These are the activations of a small neural network, seen along a few directions. Each row is one input.
In each table, some parts of the input vary, and every possible input appears once, in random order.
A made-up example of a description, with smaller parts first: values(3) and (point or ring(9) or (ring(5) and line(6))).
Shared parts are said once, and a part with two or three values counts as separate values.

Other details of the inputs vary at random and push rows far along three fixed directions, the same in every table; ignore that.

A family of inputs:
row 1: [ 36 -44 -40 -49 -59 -33   0 -17 -72 -62 -12  32 -30]
row 2: [-16  65   2  15  45 -15 -57  59 -26  55 -37 -22  15]
row 3: [-48  27  22  15  11 -46 -23  60  -2   2  -7  33  11]
row 4: [ 46 -38  12 -11  36 -12  72  18  -4 -19  27  45  -4]
row 5: [-23 -17 -19  -7 -36  31 -78 -43 -10  -6 -28 -36 -13]
row 6: [ 17  22   6  33   7  23  76   7  38  -8  38 -12  24]
row 7: [-39   7  19  34  50 -33 -36  51  14   7 -18  29   0]
row 8: [-46  15  33  33  50 -19 -25  45  16   5   1  19  16]
row 9: [ 15   8 -35  13 -15  30  42 -26  30  -6  23 -22  -4]
row 10: [ -47    3    3  -21  -12   -4 -110  -25   -7   10  -44  -24  -32]
row 11: [ 16  -2   7  10  10  39  30 -25  10 -28  19 -25   7]
row 12: [-14   6 -20 -31 -41  -7 -40 -24  -7   0 -22 -24 -36]
row 13: [-22  -9  -6 -44 -26  25 -74 -58  -9  -2 -21 -32 -18]
row 14: [ 26 -44  -2 -42 -13  -6  10 -32 -58 -45   2  36  -8]
row 15: [ 57 -49   9  -2  33 -35  68  29 -27 -28  17  63 -27]
row 16: [-24   2  12   2  21   8 -13   8  -4 -17   2  -1  -3]
row 17: [ 33 -44 -14 -47 -57 -23  10 -12 -42 -21  -4  27  -6]
row 18: [ 15   2 -20  52  -2  21  51   2  59  20  38 -10  29]
row 19: [  9  -1  11  56  32  63  63 -34  74  37  53 -20  48]
row 20: [  9   7   9  33  47  49  73 -26  57  15  49 -13  27]
row 21: [ 65 -80   7  -3   8 -47  53  31 -49 -30  12  76 -16]
row 22: [-25  16  37  28  48 -33 -30  66   5  -8 -36  28 -13]
row 23: [-73  52  12  -5 -15  12 -53 -14  24  32 -26 -32  -1]
row 24: [-15  46  -6  28  66 -39 -29  68 -22  59 -10   0  32]
row 25: [ 23 -12 -16  26  32  27  48 -14  26 -15  26  -4  -2]
row 26: [-24   2  18   0   7 -77 -32  61 -14   9 -24  48 -21]
row 27: [ 30  23 -14  26 -11  46  55 -41  72  20  31 -56   3]
row 28: [-51  43  40   2   4 -30 -25  43   9  14 -36   9   4]
row 29: [ -4  12 -30 -18 -45  46  10 -53   3 -18  20 -42  -3]
row 30: [ -9  14 -18   6 -48  60   7 -67  40  25  25 -46  27]
row 31: [ 56 -54  -1   4 -12 -58  67  43 -25 -13  20  66  -3]
row 32: [ 16 -12   9  36  26  47  43 -20  69  38  43 -16  32]
row 33: [-28  29  43   1  18 -53  -9  70  14  17 -32  29  -3]
row 34: [-51  26  34  10  19 -55 -14  56   1  19 -16  46  14]
row 35: [ 13   7   4  -3  -6  66  20 -70  23 -10  14 -46   6]
row 36: [ 62 -27 -34  -5  14 -33  33  33 -81  12   5  14  30]
row 37: [ 16  46 -24  32  63  10  27  36   3  59  19 -23  33]
row 38: [ 34 -10 -35 -29 -59  17   7 -40 -29 -46 -11 -19 -28]
row 39: [-14  12  11   4  11 -28  13  27  30  23  11  19  11]
row 40: [  0   7   0 -25 -27  37 -65 -55   2 -10 -33 -48 -38]
row 41: [ 24 -49 -28 -56 -88 -13 -15 -28 -85 -58  -9  16 -14]
row 42: [-32 -10  -7 -10 -36  43 -71 -50 -11  -7 -13 -45   2]
row 43: [-50  31  29 -27  -7  22 -99 -20  13  14 -51 -44 -22]
row 44: [ 33 -30 -19 -63 -46 -22  19 -18 -49 -34  -6  24 -28]
Description of these inputs: line(4) and (point or (values(2) and ring(5))).
Changing only the line(4) part turns row 19 into row 14. The same change can be made to row 42. Which row results? -> row 8
Which other rows agree with row 22 in the line(4) part? List them by row number. -> row 2, row 6, row 11, row 27, row 28, row 33, row 35, row 38, row 40, row 43
A walk changes only the ring(5) part. It starts at row 31 and steps to row 17. List the rest of the walk in order. -> row 30, row 41, row 18

A family of inputs:
row 45: [-35  36 -20   6 -40  52 -15 -56  43   0   8 -64 -12]
row 46: [ -1  42  10  47  54 -24  31  46  46  64  15   4  27]
row 47: [-35  -7  24  -6 -24 -72 -21  69  -3  -6 -37  44 -21]
row 48: [-19  47  -9 -11 -15  72 -27 -77  38   6  -1 -76   8]
row 49: [ 13 -12  10 -15 -31   4  21 -20  23  -1   1   9  -7]
row 50: [ -33   -9  -27  -65 -106  -13 -110  -37  -84  -29  -35  -26   -8]
row 51: [-41  -3  44 -15  25 -50 -40  48 -28 -16 -28  45 -28]
row 52: [-58  34   6 -35 -15 -39 -80  34 -37 -27 -64   5 -22]
row 53: [ 72 -63  -2 -24   5 -29  44   3 -73 -74   3  52 -18]
row 54: [-45  37  13  -1  19  38 -56 -29  37  15 -10 -61   3]
row 55: [ 59  -7   3   6  24  -1  89  14 -22  -8  22  21  12]
row 56: [-10  -6 -32  -4 -19  79   0 -83  29  21  34 -55  34]
row 57: [-52  29  36  65  59   0 -23  37  66  27   0   8   3]
row 58: [ 40 -43  29  13  28 -31  84  35  29  -6  35  59   1]
row 59: [ 7 11 14 45 36  6 71 22 34 33 50 28 61]
row 60: [ 36 -76 -32 -18 -30   5  21 -40 -67 -43  12  27   5]
row 61: [-24  31  21  59  58  19 -20  39  45  44  -6 -23  16]
row 62: [-37  15  32 -24  23 -39 -81  63 -46  10 -54  18 -19]
row 63: [ 79 -55 -19 -30  18 -54  62  38 -69 -20  19  66 -11]
row 64: [-28  34  39  41  42  -3  37  25  52  21  15  12   6]
row 65: [-28  37 -14   8  -4 -38 -39  41  -1  35 -24 -14   1]
row 66: [ 62 -46 -31  14 -29  66  64 -83  60 -14  52 -27   4]
row 67: [ 35 -33 -52 -36 -41  10 -53 -50 -54 -11 -22 -21 -29]
row 68: [ 43   3 -43 -21 -37  41  42 -37 -20 -23  15 -33  -4]
Describe the family of inputs behind these rows. -> line(4) and (point or line(5))
Changing only the line(4) part turns row 66 into row 58. The same change can be made to row 57. Which row results? -> row 51
Which other rows agree with row 64 in the line(4) part? List them by row number. -> row 46, row 48, row 49, row 55, row 59
Which other rows agree with row 52 in the line(4) part? List them by row number. -> row 45, row 47, row 50, row 65, row 68
